A small network was trained on made-up records. Each row is its average activation on records with the value named, seen along a few directions.
Related values have similar rows: they may be neighbours, one step apart, or belong to one group.
(in the rows, 500 means zero)
Strong random noise was added to every row along 8 fixed directions; ignore it. To show where, here is one row again and again, with new noise each time:
[393 517 397 461 407 480 383 448 495 379 430 597 588 552 404 647 480 364
 505 519 450 434]
[577 383 603 523 580 423 443 492 495 460 450 340 612 362 722 647 498 435
 682 524 539 481]
[456 621 686 582 435 672 781 451 533 766 554 423 436 548 589 275 467 817
 317 343 562 675]
[452 442 470 507 466 395 419 570 617 280 510 467 431 336 459 614 498 410
 694 543 436 404]
[295 510 620 550 405 550 340 325 588 400 373 447 606 665 545 599 452 420
 532 416 320 572]
[605 321 556 509 601 441 483 376 349 461 326 397 732 459 628 589 576 508
 610 331 412 602]
[355 458 476 651 621 378 511 696 495 334 437 440 433 365 508 551 491 571
 541 271 214 574]
[641 553 710 592 475 504 721 489 635 489 523 439 364 502 746 404 538 619
 589 548 544 450]
[836 383 488 450 437 304 597 404 520 210 399 602 520 471 582 553 693 416
 793 582 499 297]
[425 446 694 552 485 537 449 403 586 519 466 306 567 460 652 539 459 532
 603 434 470 596]


Field D:
d15: [543 551 602 540 498 457 623 626 566 637 624 399 423 369 678 483 413 602
 519 556 664 479]
d3: [323 349 506 421 563 626 204 331 464 442 398 340 643 489 368 627 446 349
 562 468 398 638]
d7: [551 492 587 526 461 484 642 506 559 520 557 439 432 401 549 415 499 642
 562 448 535 531]
d13: [429 475 376 543 734 478 388 669 334 440 421 478 563 466 555 682 439 350
 437 517 398 498]
d11: [378 363 523 495 504 436 197 410 533 378 414 455 584 566 395 554 552 392
 620 367 287 582]
d12: [ 75 637 579 562 403 623 255 463 627 458 484 439 471 657 443 583 331 409
 382 420 319 601]
d4: [603 590 513 562 516 367 531 649 530 537 597 511 451 520 665 495 490 466
 505 633 606 384]
d9: [649 466 320 440 423  91 443 737 298 757 616 514 826 343 608 600 537 563
 510 334 761 453]
d8: [552 590 473 450 340 434 550 535 600 489 600 565 465 465 541 564 452 437
 557 683 687 337]
d2: [555 628 427 524 436 459 643 714 704 447 724 641  79 427 338 298 522 573
 501 673 559 313]
d10: [706 488 561 494 461 456 538 378 418 665 464 532 649 712 667 429 568 522
 466 519 613 514]
d1: [520 377 217 450 663 284 391 743 320 489 543 573 581 296 263 510 564 498
 489 358 392 531]
d5: [524 570 317 418 626 638 566 574 346 618 542 610 462 495 358 487 457 462
 277 633 631 460]
d14: [575 497 314 430 671 601 552 521 271 540 437 642 529 574 379 491 526 444
 297 536 520 511]
d6: [621 610 440 526 496 377 579 684 394 757 588 612 560 590 616 413 542 591
 346 487 616 485]
D is arranged as a line.
Which values are neighbours of d14? Give them in the order they are listed.
Answer: d4, d5
Which values are neighbours of d15? Give them in the order they are listed.
Answer: d7, d12
Which values are neighbours of d2? Give them in the order they are listed.
Answer: d11, d10

Field H:
h2: [596 453 572 450 515 647 493 238 590 166 359 548 408 647 454 516 578 315
 651 683 345 412]
h11: [739 348 452 490 581 453 770 501 425 387 456 494 450 226 464 461 588 618
 658 485 487 475]
h3: [469 529 582 546 457 368 374 580 541 605 545 433 594 553 678 544 475 480
 535 467 514 519]
h1: [286 404 520 490 500 491 342 617 545 653 625 251 529 246 422 522 393 593
 531 346 590 664]
h7: [682 461 485 574 568 250 544 718 531 482 603 500 394 378 583 405 606 577
 620 461 488 424]
h12: [374 508 566 594 497 489 469 445 414 665 423 485 619 700 470 321 550 704
 328 135 281 764]
h9: [541 508 516 517 305 304 629 485 579 350 487 525 504 500 455 417 586 642
 621 285 386 512]
h14: [572 373 553 417 463 592 515 294 521 433 452 417 551 377 450 516 509 479
 647 552 533 534]
h5: [534 514 755 605 580 550 584 536 626 627 587 333 349 499 677 293 515 676
 523 445 467 616]
h15: [256 575 512 441 445 812 310 340 702 376 524 582 282 687 247 478 418 326
 431 747 450 460]
h10: [410 557 568 716 696 433 677 806 465 565 526 378 352 407 660 425 445 716
 392 273 335 636]
h4: [633 367 364 307 337 522 443 254 601 165 471 618 470 322 209 605 582 298
 791 774 568 263]
h8: [636 535 654 597 534 455 665 456 521 413 406 491 469 650 739 444 572 556
 537 440 393 489]
h6: [379 640 534 683 389 254 498 690 687 247 463 592 326 676 615 521 516 484
 552 382 232 395]
h13: [465 281 531 567 547 294 413 630 665 177 520 338 324 218 354 429 612 587
 841 282 208 574]
H is arranged as a line.
Which values are neighbours of h9? Give them in the order they are listed.
Answer: h2, h14
Which values are neighbours of h10? Give them in the order they are listed.
Answer: h8, h6
Which values are neighbours of h5? Give them in the order they are listed.
Answer: h3, h12
Which values are neighbours of h13? Give them in the order they are listed.
Answer: h1, h15
